A small network was trained on invented records. Each row is its activation on one of them, seen along a few directions.
Here are examples, each followed by its value of one field, Y.
The largest differences between rows may come from other fields.
In the rows, zero is written as 500.
Strong random noise was added to every row along 8 fixed directions; ignore it. To show where, here is one row again and again, with new noise each time:
[414, 427, 351, 678, 436, 651, 320, 549, 506, 404, 692, 546, 562, 601, 611,
 543, 417, 334, 514, 409, 403, 380, 539, 498]
[450, 477, 669, 468, 419, 611, 452, 546, 593, 412, 440, 593, 488, 526, 423,
 399, 483, 462, 526, 784, 590, 369, 500, 595]
[495, 582, 320, 335, 466, 266, 608, 393, 476, 364, 399, 429, 478, 498, 702,
 638, 393, 570, 600, 548, 605, 641, 845, 442]
[617, 599, 588, 405, 645, 414, 636, 417, 572, 650, 582, 516, 465, 404, 597,
 535, 677, 512, 718, 547, 502, 478, 476, 565]
[452, 537, 534, 578, 576, 385, 445, 650, 671, 635, 591, 668, 535, 380, 415,
 407, 552, 412, 608, 418, 300, 850, 771, 505]
[543, 592, 455, 369, 444, 300, 443, 470, 448, 486, 497, 393, 470, 517, 529,
 582, 505, 489, 634, 478, 580, 618, 629, 506]
[473, 385, 662, 463, 362, 558, 378, 604, 469, 437, 351, 594, 456, 577, 287,
 435, 420, 468, 451, 651, 595, 465, 486, 570]
[566, 598, 545, 369, 524, 363, 476, 486, 517, 554, 559, 451, 481, 481, 542,
 538, 595, 461, 713, 526, 556, 564, 559, 551]
[575, 438, 646, 459, 382, 546, 635, 397, 421, 452, 339, 563, 418, 500, 436,
 501, 474, 623, 443, 744, 664, 241, 340, 583]
[590, 517, 493, 527, 428, 452, 499, 412, 393, 541, 547, 449, 455, 508, 499,
 578, 533, 523, 521, 460, 536, 376, 366, 536]

[496, 473, 443, 569, 423, 470, 541, 597, 484, 454, 520, 684, 512, 459, 562,
 403, 453, 476, 561, 548, 500, 566, 590, 477] : y12
[482, 539, 554, 306, 618, 484, 486, 507, 540, 497, 427, 435, 500, 540, 530,
 500, 482, 461, 596, 570, 585, 518, 589, 521] : y10
[471, 370, 650, 352, 611, 582, 579, 491, 514, 458, 262, 565, 455, 532, 453,
 485, 426, 532, 401, 585, 542, 440, 496, 556] : y5
[381, 572, 389, 592, 518, 573, 474, 384, 571, 465, 460, 336, 522, 549, 468,
 510, 427, 475, 198, 464, 387, 465, 490, 446] : y1
[580, 302, 437, 766, 235, 538, 622, 426, 184, 521, 668, 540, 495, 567, 521,
 645, 507, 565, 487, 326, 466, 262, 161, 553] : y16
[523, 634, 627, 579, 476, 587, 448, 483, 549, 569, 612, 494, 527, 409, 419,
 385, 624, 542, 453, 609, 429, 410, 276, 568] : y22
[525, 443, 507, 567, 393, 639, 502, 437, 403, 437, 661, 530, 559, 547, 572,
 537, 512, 445, 524, 565, 568, 205, 224, 601] : y20
[440, 464, 457, 486, 365, 425, 469, 500, 419, 424, 588, 522, 576, 480, 511,
 471, 480, 460, 594, 460, 528, 571, 520, 582] : y6
[523, 482, 599, 386, 786, 633, 849, 355, 727, 497, 353, 565, 430, 463, 674,
 521, 530, 583, 468, 666, 457, 385, 589, 478] : y17
[611, 403, 547, 524, 576, 543, 357, 640, 531, 734, 456, 578, 421, 593, 247,
 455, 556, 444, 491, 358, 449, 550, 420, 395] : y12
[603, 489, 487, 512, 584, 482, 516, 371, 383, 526, 506, 437, 504, 497, 551,
 517, 518, 569, 476, 450, 547, 384, 352, 516] : y9
[482, 493, 544, 587, 507, 443, 590, 475, 527, 473, 462, 543, 532, 385, 434,
 438, 513, 576, 453, 571, 454, 505, 468, 509] : y13
[579, 231, 595, 473, 512, 664, 750, 472, 397, 483, 360, 759, 528, 508, 553,
 506, 425, 551, 482, 631, 591, 302, 388, 547] : y20
[538, 408, 396, 736, 673, 589, 532, 535, 487, 661, 508, 607, 420, 485, 447,
 505, 501, 491, 276, 229, 274, 521, 398, 384] : y4
[636, 472, 282, 475, 531, 498, 519, 465, 449, 442, 521, 535, 475, 549, 764,
 577, 451, 517, 614, 492, 625, 326, 585, 369] : y18
[428, 594, 608, 486, 513, 490, 422, 552, 638, 551, 488, 388, 476, 511, 345,
 483, 555, 442, 417, 625, 438, 557, 500, 487] : y14
[573, 436, 323, 571, 548, 535, 609, 432, 487, 515, 434, 578, 449, 500, 637,
 529, 447, 573, 404, 473, 505, 335, 515, 378] : y12
[441, 301, 419, 495, 659, 679, 466, 472, 433, 445, 375, 501, 488, 675, 497,
 611, 451, 412, 303, 340, 433, 401, 438, 464] : y6
[456, 478, 518, 467, 630, 647, 298, 663, 685, 526, 486, 509, 449, 676, 416,
 504, 487, 363, 508, 541, 477, 421, 599, 384] : y10
[426, 673, 366, 661, 309, 385, 479, 402, 497, 346, 553, 416, 565, 427, 465,
 445, 442, 595, 338, 576, 480, 563, 577, 474] : y21
[557, 530, 535, 459, 523, 326, 695, 498, 444, 585, 445, 571, 465, 386, 502,
 480, 578, 607, 523, 456, 476, 649, 523, 606] : y16
[456, 414, 474, 577, 547, 710, 476, 448, 486, 423, 601, 477, 493, 609, 582,
 598, 467, 416, 414, 509, 464, 199, 320, 535] : y7
[499, 438, 562, 448, 299, 589, 549, 572, 461, 372, 418, 543, 455, 622, 434,
 530, 430, 508, 622, 719, 653, 439, 553, 492] : y15
[483, 512, 364, 545, 454, 500, 480, 405, 459, 416, 618, 440, 555, 516, 606,
 551, 475, 475, 515, 480, 511, 417, 486, 524] : y21
[585, 464, 582, 708, 481, 524, 393, 587, 395, 674, 677, 556, 478, 474, 332,
 467, 632, 457, 553, 313, 365, 505, 296, 515] : y8
[327, 592, 496, 396, 525, 436, 416, 550, 687, 323, 497, 481, 608, 472, 591,
 410, 399, 438, 501, 605, 468, 635, 758, 519] : y3
[566, 471, 457, 624, 557, 482, 730, 357, 437, 624, 497, 507, 443, 422, 519,
 566, 547, 669, 350, 383, 430, 467, 413, 441] : y11
[541, 515, 526, 471, 564, 641, 521, 490, 656, 575, 420, 349, 269, 684, 402,
 641, 587, 497, 475, 629, 550, 320, 437, 323] : y15
[421, 547, 452, 282, 528, 485, 412, 493, 607, 314, 292, 374, 516, 598, 534,
 537, 390, 484, 491, 637, 623, 600, 741, 469] : y24
[465, 389, 552, 407, 601, 569, 703, 456, 502, 527, 418, 566, 436, 534, 517,
 574, 491, 542, 543, 579, 516, 433, 482, 515] : y23
[557, 555, 483, 524, 346, 379, 817, 449, 542, 351, 718, 683, 617, 364, 832,
 483, 484, 560, 836, 673, 527, 490, 660, 559] : y17
[673, 486, 386, 663, 313, 353, 232, 653, 284, 594, 547, 553, 488, 509, 338,
 455, 482, 513, 481, 241, 525, 582, 444, 394] : y18
[593, 594, 535, 796, 291, 356, 475, 646, 487, 700, 733, 547, 463, 336, 348,
 421, 632, 498, 620, 388, 380, 689, 417, 494] : y15
[510, 636, 476, 528, 494, 559, 395, 429, 544, 478, 695, 401, 535, 489, 604,
 502, 563, 424, 563, 535, 560, 339, 396, 535] : y25
[528, 607, 577, 492, 344, 455, 498, 395, 450, 482, 411, 380, 470, 477, 422,
 452, 507, 650, 386, 673, 589, 436, 373, 528] : y22
[515, 522, 475, 608, 549, 467, 436, 618, 620, 558, 442, 618, 514, 454, 421,
 330, 445, 564, 384, 520, 451, 630, 659, 414] : y4
[583, 593, 648, 447, 417, 359, 528, 508, 429, 555, 512, 531, 513, 399, 426,
 425, 615, 568, 624, 611, 534, 569, 438, 592] : y22
[353, 636, 539, 451, 517, 577, 407, 536, 674, 464, 646, 371, 548, 538, 551,
 439, 562, 376, 640, 635, 485, 480, 577, 525] : y23
[552, 506, 635, 559, 391, 485, 524, 621, 564, 469, 401, 661, 490, 378, 411,
 299, 477, 548, 530, 741, 602, 521, 533, 509] : y18
[387, 402, 424, 682, 409, 587, 438, 642, 537, 409, 593, 731, 604, 513, 575,
 430, 359, 418, 550, 541, 446, 591, 718, 487] : y2
[597, 613, 390, 400, 715, 418, 595, 247, 487, 522, 515, 292, 447, 449, 632,
 593, 572, 592, 492, 457, 532, 379, 417, 478] : y9
[474, 506, 461, 663, 632, 540, 541, 519, 604, 580, 668, 580, 546, 459, 614,
 492, 561, 432, 529, 412, 309, 575, 600, 471] : y7
[454, 593, 685, 343, 558, 580, 145, 553, 583, 505, 567, 281, 531, 627, 392,
 407, 601, 284, 551, 485, 527, 426, 331, 628] : y3
[519, 335, 420, 445, 611, 617, 376, 533, 462, 547, 417, 430, 473, 699, 452,
 640, 448, 375, 381, 274, 465, 534, 491, 432] : y19
[431, 318, 383, 489, 533, 551, 432, 607, 477, 389, 495, 577, 491, 613, 581,
 588, 376, 400, 601, 449, 484, 565, 734, 430] : y8
[285, 443, 499, 606, 459, 701, 408, 498, 631, 260, 480, 536, 537, 547, 471,
 373, 387, 435, 324, 722, 458, 341, 547, 532] : y13
[391, 398, 547, 683, 427, 580, 603, 578, 609, 473, 463, 720, 497, 428, 399,
 432, 428, 521, 373, 679, 363, 554, 625, 512] : y14
[344, 563, 536, 379, 592, 543, 422, 567, 600, 450, 523, 388, 474, 629, 499,
 554, 554, 372, 602, 547, 477, 557, 587, 484] : y23
[551, 685, 321, 728, 481, 365, 487, 357, 462, 495, 795, 456, 615, 336, 686,
 458, 590, 529, 560, 343, 349, 498, 477, 515] : y9
[363, 613, 642, 278, 623, 542, 392, 524, 648, 423, 472, 381, 525, 552, 419,
 430, 598, 408, 537, 645, 558, 536, 478, 591] : y6
[489, 533, 490, 564, 512, 571, 540, 384, 480, 465, 441, 474, 512, 475, 502,
 482, 473, 544, 320, 448, 431, 348, 382, 540] : y3
[430, 461, 549, 565, 619, 699, 345, 534, 569, 518, 467, 402, 470, 582, 233,
 497, 525, 421, 248, 418, 386, 412, 286, 475] : y21
[504, 480, 457, 510, 397, 497, 445, 442, 384, 470, 558, 422, 507, 575, 515,
 581, 506, 435, 493, 464, 525, 381, 369, 543] : y1
[490, 364, 429, 460, 547, 499, 479, 564, 475, 429, 536, 568, 534, 612, 618,
 592, 464, 436, 629, 433, 494, 551, 647, 448] : y24
[488, 510, 425, 616, 598, 537, 494, 528, 575, 529, 563, 568, 559, 432, 573,
 512, 481, 460, 489, 397, 429, 572, 587, 445] : y25
[530, 543, 468, 428, 591, 425, 807, 405, 589, 426, 428, 558, 514, 381, 716,
 530, 480, 650, 671, 707, 579, 517, 730, 486] : y8
[599, 421, 561, 267, 629, 403, 596, 478, 449, 548, 246, 569, 421, 486, 462,
 561, 460, 580, 506, 530, 669, 611, 612, 459] : y25
[552, 436, 491, 406, 492, 538, 514, 498, 445, 476, 693, 559, 570, 547, 684,
 563, 575, 377, 826, 528, 607, 397, 439, 574] : y20
[516, 728, 531, 632, 507, 477, 499, 466, 683, 575, 673, 478, 568, 351, 548,
 402, 621, 498, 611, 605, 443, 513, 518, 549] : y2
[459, 391, 496, 579, 736, 579, 721, 543, 687, 542, 538, 761, 519, 451, 679,
 503, 491, 483, 550, 419, 289, 650, 724, 446] : y17
[456, 376, 566, 356, 617, 583, 565, 471, 498, 497, 229, 360, 382, 664, 374,
 661, 492, 486, 361, 527, 530, 460, 436, 489] : y16
[582, 484, 663, 433, 579, 561, 530, 609, 667, 591, 429, 591, 410, 578, 441,
 443, 606, 500, 656, 724, 591, 427, 521, 398] : y4
[465, 570, 311, 598, 403, 509, 720, 314, 475, 350, 497, 414, 483, 482, 690,
 637, 442, 601, 432, 619, 502, 321, 565, 435] : y14
[515, 541, 284, 509, 531, 351, 765, 359, 471, 456, 564, 432, 509, 407, 750,
 669, 475, 633, 493, 403, 453, 528, 664, 380] : y11
[406, 757, 331, 540, 365, 372, 374, 401, 501, 379, 683, 319, 584, 460, 649,
 490, 451, 465, 533, 538, 525, 508, 607, 528] : y10
[590, 568, 392, 460, 577, 314, 650, 319, 438, 586, 354, 392, 430, 441, 498,
 626, 493, 709, 307, 352, 469, 649, 529, 394] : y24
[667, 468, 541, 618, 438, 534, 592, 485, 401, 648, 772, 566, 558, 455, 601,
 581, 674, 448, 760, 426, 516, 343, 208, 589] : y19
[437, 534, 461, 533, 384, 608, 403, 538, 504, 337, 582, 571, 581, 542, 603,
 448, 435, 423, 595, 675, 593, 397, 581, 534] : y2
[470, 371, 371, 387, 670, 569, 558, 444, 487, 407, 439, 591, 538, 548, 723,
 583, 377, 483, 537, 450, 515, 462, 638, 509] : y5
[512, 815, 353, 408, 603, 350, 285, 354, 501, 517, 689, 176, 559, 504, 647,
 545, 620, 421, 596, 318, 495, 557, 480, 524] : y5
[535, 452, 780, 440, 584, 635, 585, 506, 588, 625, 468, 536, 395, 483, 332,
 453, 680, 512, 501, 657, 527, 345, 283, 586] : y11
[517, 533, 543, 493, 413, 450, 514, 477, 489, 522, 494, 429, 466, 552, 462,
 557, 567, 501, 483, 556, 555, 509, 460, 489] : y19
[488, 426, 476, 621, 660, 551, 637, 518, 564, 612, 594, 658, 591, 424, 617,
 515, 573, 415, 577, 388, 310, 543, 510, 529] : y1
[551, 353, 359, 645, 473, 566, 455, 585, 331, 399, 542, 664, 562, 450, 563,
 434, 373, 470, 436, 377, 445, 437, 479, 502] : y13
[534, 574, 310, 627, 388, 458, 786, 243, 461, 351, 548, 487, 506, 407, 745,
 587, 402, 695, 418, 662, 552, 308, 550, 478] : y7

Here are new rows. What is Y for each?
[421, 489, 496, 575, 459, 593, 541, 421, 531, 318, 551, 530, 559, 493, 639,
 417, 477, 521, 503, 718, 541, 295, 488, 526] : y13
[448, 254, 452, 433, 473, 525, 381, 591, 358, 421, 345, 634, 504, 600, 460,
 545, 319, 443, 423, 314, 483, 595, 581, 507] : y5
[403, 449, 496, 555, 594, 529, 827, 431, 636, 522, 519, 582, 447, 437, 556,
 614, 542, 577, 469, 569, 357, 483, 512, 502] : y16
[512, 397, 549, 588, 328, 587, 418, 548, 375, 400, 469, 513, 516, 571, 399,
 506, 401, 488, 453, 568, 595, 385, 371, 558] : y7
[546, 669, 533, 510, 599, 563, 431, 487, 753, 583, 412, 392, 367, 532, 336,
 430, 558, 557, 366, 663, 522, 427, 512, 350] : y18
[530, 783, 646, 351, 524, 365, 486, 433, 614, 583, 603, 245, 491, 404, 451,
 471, 737, 515, 665, 609, 590, 535, 397, 587] : y11
[557, 712, 383, 492, 639, 327, 793, 313, 621, 593, 520, 468, 498, 292, 704,
 544, 550, 644, 544, 541, 452, 609, 720, 428] : y2
[419, 488, 562, 412, 529, 659, 523, 441, 529, 461, 498, 437, 471, 607, 537,
 537, 512, 447, 534, 666, 573, 277, 379, 570] : y23
[514, 270, 347, 545, 354, 618, 386, 559, 274, 451, 610, 456, 432, 759, 522,
 735, 408, 384, 630, 293, 556, 386, 397, 435] : y15
[528, 476, 637, 440, 592, 444, 530, 506, 532, 657, 389, 515, 426, 479, 298,
 509, 593, 484, 414, 478, 458, 618, 440, 507] : y20
[539, 506, 321, 400, 466, 466, 434, 418, 380, 438, 580, 315, 491, 654, 636,
 725, 478, 432, 541, 377, 599, 432, 464, 468] : y19
[517, 554, 607, 498, 457, 489, 435, 572, 508, 479, 640, 539, 524, 522, 467,
 482, 578, 429, 635, 498, 502, 515, 423, 540] : y17
[508, 568, 576, 460, 540, 541, 505, 446, 584, 529, 573, 455, 488, 449, 537,
 478, 604, 497, 547, 619, 449, 419, 411, 560] : y22
[479, 391, 748, 428, 394, 541, 608, 651, 558, 391, 296, 787, 507, 447, 329,
 332, 416, 535, 532, 712, 538, 626, 637, 598] : y17
[691, 347, 508, 319, 571, 411, 501, 543, 220, 568, 498, 574, 486, 604, 548,
 657, 510, 464, 742, 223, 608, 586, 423, 534] : y17
[462, 471, 352, 451, 605, 420, 381, 506, 433, 448, 589, 391, 533, 597, 641,
 597, 495, 401, 612, 313, 459, 606, 623, 441] : y13
[683, 444, 292, 593, 462, 455, 486, 486, 387, 575, 495, 460, 420, 592, 544,
 633, 458, 539, 487, 310, 526, 406, 497, 257] : y18
[580, 580, 463, 464, 452, 429, 444, 519, 518, 540, 491, 378, 455, 579, 469,
 555, 569, 482, 600, 515, 577, 432, 429, 382] : y12
[494, 481, 631, 577, 414, 476, 435, 556, 468, 597, 492, 485, 454, 492, 308,
 441, 584, 526, 416, 467, 488, 554, 418, 499] : y11
[619, 520, 503, 587, 177, 389, 372, 493, 224, 501, 664, 459, 566, 473, 486,
 481, 507, 563, 600, 457, 582, 456, 280, 573] : y22
[617, 764, 462, 673, 374, 535, 561, 322, 577, 438, 523, 456, 488, 358, 558,
 321, 541, 721, 351, 806, 636, 146, 349, 475] : y18
[499, 744, 559, 594, 480, 398, 525, 358, 618, 605, 535, 294, 482, 377, 383,
 417, 625, 583, 337, 573, 365, 508, 421, 510] : y22
[601, 489, 556, 639, 404, 679, 427, 641, 564, 547, 720, 593, 521, 515, 547,
 444, 599, 452, 752, 632, 580, 253, 338, 549] : y15
[424, 557, 593, 333, 647, 528, 604, 378, 639, 495, 404, 425, 468, 469, 489,
 457, 585, 522, 464, 649, 540, 470, 485, 576] : y6
[708, 362, 771, 390, 499, 555, 642, 505, 363, 662, 520, 596, 449, 558, 468,
 567, 701, 500, 702, 587, 656, 290, 147, 613] : y19
